A small network was trained on invented records. Each row is its activation on one of them, seen along a few directions.
Here are examples, each followed by its value of one field, NUG.
The word absent means that the record has no NUG.
The largest differences between rows may come from other fields.
(in the rows, 500 means zero)
Random noise pushes rows far along 23 fixed directions. That doesn't count. These rows show it; they differ only by the noise:
[539 370 412 306 708 410 410 548 598 404 523 678 518 482 638 554 569 376
 380 660 639 305 465 497 566 519 676 359 536 561 469 183 486 303 554 667
 563 271]
[609 426 598 452 434 568 674 709 398 509 738 448 433 533 660 624 502 629
 435 545 592 493 357 605 464 555 409 338 575 568 454 628 503 598 425 338
 583 716]
[330 579 598 478 412 542 400 558 563 497 605 327 512 503 631 465 383 430
 333 422 419 532 517 343 470 399 295 637 675 566 517 615 536 475 607 476
 587 556]
[557 461 471 649 521 330 523 454 476 557 428 629 416 405 641 495 551 490
 492 276 531 388 536 589 487 660 546 618 450 590 594 400 403 451 569 267
 362 712]
[792 545 527 459 527 573 498 461 503 468 420 437 600 495 524 535 250 638
 468 573 525 500 533 520 427 575 478 427 531 500 622 539 631 580 426 634
 604 692]
[413 496 461 623 481 455 470 420 473 503 399 619 437 391 592 445 601 419
 546 478 505 233 558 500 466 588 588 472 539 398 714 439 564 493 427 421
 589 505]
[558 450 391 607 445 521 524 534 439 621 526 514 552 458 296 644 536 448
 545 521 553 663 493 583 606 602 596 600 504 407 241 687 348 573 371 484
 430 625]
[552 551 513 666 418 490 381 521 536 451 552 549 518 408 469 506 423 459
 395 471 617 537 392 630 437 530 410 527 738 462 409 663 587 508 476 318
 782 460]
[490 429 446 670 531 559 562 411 531 626 582 508 303 472 477 489 326 435
 546 424 610 756 418 434 312 338 424 558 533 716 419 635 484 423 550 261
 405 369]
[431 608 699 391 661 397 373 608 547 555 419 500 645 552 484 386 429 549
 668 488 488 524 632 381 499 467 371 455 410 340 487 727 588 572 539 497
 792 343]
[506 445 669 502 493 604 569 482 582 567 565 498 540 650 342 616 669 399
 376 406 475 514 565 285 372 518 519 402 541 548 250 637 457 358 515 470
 567 137]
[806 655 659 582 582 416 529 499 626 548 379 472 401 483 656 404 499 624
 529 273 269 202 304 710 420 457 855 442 525 638 714 400 585 530 287 498
 414 671]
[517 486 404 540 530 347 425 521 455 417 609 427 532 415 606 410 356 480
 541 493 468 412 619 454 569 531 556 575 648 496 317 481 530 556 630 370
 487 328]
[585 460 566 538 481 709 563 386 342 616 614 381 570 474 392 443 433 410
 569 294 256 378 730 532 526 540 380 513 703 348 488 691 443 620 462 600
 585 344]
[453 466 381 340 542 487 359 412 488 602 462 356 287 540 555 594 281 495
 513 541 611 574 664 639 627 509 368 578 574 567 413 800 308 670 460 487
 524 694]
[680 538 700 458 821 564 720 533 515 610 492 734 663 569 590 512 486 453
 372 426 573 720 355 728 325 576 376 449 370 626 557 529 416 208 658 531
 385 717]
[558 401 471 449 443 518 330 507 563 359 345 547 295 659 530 732 528 554
 221 543 619 392 306 385 513 482 486 474 543 624 548 303 587 560 382 682
 486 555]
[351 439 472 324 526 498 289 601 460 582 592 358 336 627 678 444 289 556
 308 357 505 537 402 502 548 568 365 531 469 518 408 404 537 578 631 575
 407 549]
[549 398 438 473 416 404 617 518 506 473 569 576 490 541 512 535 431 631
 294 478 549 505 251 704 527 436 600 631 503 433 338 543 284 679 497 572
 516 462]
[309 488 591 529 472 696 689 603 399 560 569 514 560 527 479 566 532 479
 383 571 561 578 314 433 433 364 445 628 421 372 522 533 697 470 411 644
 614 638]
[355 503 620 448 554 358 441 665 512 438 474 501 487 518 470 445 606 448
 625 491 429 465 444 410 588 438 510 475 398 542 512 328 544 460 511 572
 601 361]
[297 554 514 198 715 433 188 555 500 531 467 412 449 718 592 397 522 451
 468 458 387 319 438 569 578 523 602 360 362 529 454 256 689 452 637 783
 360 445]
[547 500 475 580 473 601 623 661 484 451 677 521 608 407 564 555 508 540
 435 626 547 633 441 535 556 475 469 537 616 424 424 545 545 394 468 353
 500 507]
[441 476 602 524 529 569 705 445 402 598 559 561 575 576 552 421 566 454
 365 312 331 404 491 605 431 596 500 542 498 371 489 584 343 505 591 572
 396 446]
[530 638 470 389 442 572 307 468 722 446 287 416 519 593 430 557 457 625
 499 642 520 654 614 534 531 557 475 358 407 586 730 514 564 347 472 568
 530 581]

[518 431 505 422 372 479 594 466 565 480 512 592 652 489 525 582 691 552
 392 594 439 449 497 275 515 401 436 547 435 387 619 486 221 557 487 545
 333 585]	vek
[514 537 612 621 431 448 526 511 392 398 581 496 451 479 459 526 719 286
 576 528 427 402 407 635 470 573 399 326 698 631 474 545 427 514 471 391
 520 607]	vadas
[412 535 700 516 569 572 447 474 581 543 399 601 455 462 344 536 648 394
 580 450 514 616 505 334 467 256 225 569 495 489 621 614 489 405 387 460
 700 378]	livo
[300 385 388 528 313 685 515 366 470 757 591 359 257 543 304 469 446 570
 622 306 562 539 558 478 404 362 584 533 383 454 438 669 578 634 412 421
 637 261]	lagaf
[395 479 487 566 438 532 487 423 612 515 501 512 426 454 576 499 427 406
 472 453 582 509 666 356 410 440 359 524 665 593 630 704 393 468 581 372
 701 357]	keb
[318 511 442 352 485 398 347 326 539 455 433 390 442 525 400 510 576 467
 712 498 541 443 772 485 579 284 395 575 388 686 601 455 568 445 660 450
 583 480]	dig
[526 556 688 388 668 285 366 525 595 523 494 599 600 398 638 280 386 443
 533 378 388 471 436 487 452 388 284 516 517 494 650 485 319 511 638 505
 619 454]	absent
[529 448 409 517 520 449 543 600 566 626 593 458 588 298 523 509 395 456
 541 537 562 481 534 330 608 371 752 732 536 369 312 530 461 549 350 529
 607 468]	fege
[555 637 557 426 582 647 517 513 405 569 473 330 620 424 408 402 368 413
 694 597 331 577 689 615 598 663 467 399 548 345 543 664 480 540 370 724
 572 636]	remum
[620 616 527 425 544 285 424 445 643 338 357 430 546 500 494 408 320 642
 457 629 444 603 481 479 500 464 549 541 426 554 404 413 480 487 552 489
 416 419]	lavav
[424 495 497 615 657 467 299 532 461 495 256 643 345 476 514 421 506 288
 657 384 464 418 588 527 609 701 432 409 579 471 727 404 485 492 452 635
 609 405]	vav
[432 563 630 495 697 475 490 362 342 426 416 588 393 435 339 406 632 360
 623 697 463 488 413 616 468 465 407 394 448 370 350 410 646 402 348 398
 470 350]	tigul
[753 414 433 459 464 550 549 396 459 495 531 430 389 466 447 519 405 585
 466 565 459 474 347 578 472 485 611 413 506 523 448 333 465 586 332 575
 345 521]	dig
[554 449 600 339 468 536 560 241 573 696 595 323 486 543 412 421 460 463
 462 356 422 412 593 246 210 433 626 416 322 651 390 393 523 397 586 523
 417 359]	tigul
[530 428 596 334 690 493 525 353 441 679 530 541 630 432 562 497 559 291
 447 376 429 212 695 424 470 560 518 547 503 427 479 484 396 456 534 666
 521 604]	remum
[494 527 582 510 341 373 631 645 346 299 618 400 472 460 522 542 588 652
 516 555 493 525 358 583 575 468 389 568 461 566 431 404 549 624 507 357
 485 757]	livo
[648 425 396 451 542 449 750 344 378 421 499 479 571 386 500 491 459 450
 524 626 375 355 592 607 602 511 683 611 516 461 456 360 305 555 453 698
 340 567]	vav
[535 536 615 547 471 627 378 656 567 682 545 325 422 710 428 445 533 565
 439 186 216 686 421 338 541 587 530 457 467 455 291 524 410 525 457 510
 153 276]	rav
[463 388 360 464 474 413 579 532 694 557 563 622 474 469 595 567 542 554
 670 595 683 543 503 417 466 213 577 463 413 693 702 589 337 496 574 376
 558 448]	vadas
[552 586 533 411 685 404 455 671 703 670 482 542 563 500 704 408 396 512
 516 416 505 499 395 587 492 500 737 484 438 558 569 555 412 455 505 602
 532 611]	dise
[413 484 539 414 486 585 525 331 449 641 482 390 375 561 351 439 401 330
 452 449 407 650 432 597 400 566 398 448 449 589 465 546 269 505 494 704
 396 582]	keb
[525 499 576 564 422 315 441 495 566 370 386 396 439 435 448 450 386 405
 533 469 438 452 559 347 486 593 524 511 554 692 510 344 472 491 511 552
 661 404]	dise
[534 495 576 523 638 531 677 639 353 521 444 332 321 617 585 509 377 487
 761 508 328 633 562 350 557 532 484 433 424 727 569 522 440 605 442 627
 195 652]	absent
[642 242 599 389 251 587 485 619 427 594 493 408 357 539 439 702 630 630
 509 425 475 224 584 167 559 717 470 248 427 387 627 383 427 775 174 622
 683 556]	fege
[436 530 413 612 642 430 447 473 389 519 311 658 501 550 695 435 491 485
 511 378 459 301 610 594 607 657 533 624 541 284 641 611 452 686 549 558
 378 616]	vek
[454 541 575 470 702 608 699 629 485 635 607 592 646 448 527 553 683 392
 533 491 436 507 451 638 615 325 614 658 475 464 467 540 491 312 430 569
 434 636]	lavav
[600 444 664 395 519 498 580 542 608 566 413 550 430 548 464 607 666 620
 578 413 569 428 601 399 475 478 530 389 336 579 622 494 465 444 376 434
 673 449]	lagaf
[502 488 466 525 409 694 664 596 569 595 564 457 589 657 456 484 468 651
 497 309 344 632 492 611 528 449 608 521 451 506 612 600 403 531 585 689
 422 367]	rav

Which value of NUG does each new row have?
[469 417 436 404 485 483 585 468 513 674 530 413 446 489 627 560 336 736
 470 434 669 601 695 339 521 422 455 758 296 422 407 644 488 569 527 285
 459 616]	absent
[529 554 607 516 570 571 750 689 489 410 449 474 554 546 520 550 383 495
 412 662 587 777 470 521 559 614 473 553 516 468 390 623 417 442 443 627
 629 512]	dig
[511 556 555 462 505 512 358 432 586 577 452 457 299 439 453 397 413 520
 538 588 605 679 443 630 382 639 387 255 411 532 525 475 555 326 407 237
 566 485]	tigul
[364 516 608 431 427 408 484 596 498 510 444 474 454 527 444 510 557 644
 576 559 508 606 368 416 539 349 370 567 279 429 544 509 511 609 403 459
 534 631]	absent
[488 682 454 345 655 572 232 537 717 460 491 405 468 570 564 524 413 417
 432 637 513 602 436 631 564 328 536 436 691 676 484 599 550 364 506 641
 491 513]	keb
[237 506 357 537 603 613 381 575 498 699 463 540 336 686 459 610 543 437
 388 401 598 780 368 622 620 479 525 711 408 485 274 652 461 449 530 539
 194 613]	tigul
[420 492 451 343 197 527 499 417 516 408 584 318 498 533 436 461 560 613
 434 618 371 512 411 509 468 476 457 357 392 554 641 291 418 530 551 599
 355 598]	dig
[489 485 376 402 343 740 359 691 722 545 582 448 487 658 519 681 658 665
 356 339 439 563 501 622 711 414 550 488 565 615 689 484 444 383 509 594
 414 510]	lagaf
[608 578 564 389 577 529 486 508 454 512 431 277 346 623 460 595 317 493
 450 590 545 554 538 740 569 687 563 440 587 581 228 722 509 587 348 597
 595 676]	tigul
[525 482 574 425 453 564 726 361 504 498 595 484 437 401 529 591 718 505
 374 421 462 357 526 679 527 319 514 679 499 608 550 385 424 313 437 370
 446 665]	lagaf
[387 562 299 629 308 585 587 220 493 453 511 404 628 434 304 376 530 398
 594 601 294 513 688 584 514 457 615 568 600 387 500 593 363 470 557 530
 346 287]	fege
[401 344 424 515 464 536 836 512 259 587 650 515 564 360 579 545 446 417
 394 549 651 492 563 586 521 716 536 667 431 366 363 483 412 501 526 525
 544 775]	remum
[359 542 479 383 440 491 672 488 477 539 546 339 427 504 612 346 362 511
 446 690 457 574 430 582 405 691 645 346 361 483 477 459 391 476 501 576
 386 594]	lavav
[423 418 485 516 458 407 434 468 370 555 548 576 339 514 544 422 433 569
 510 539 660 465 278 467 262 587 426 307 400 436 447 524 601 697 505 320
 520 537]	lagaf
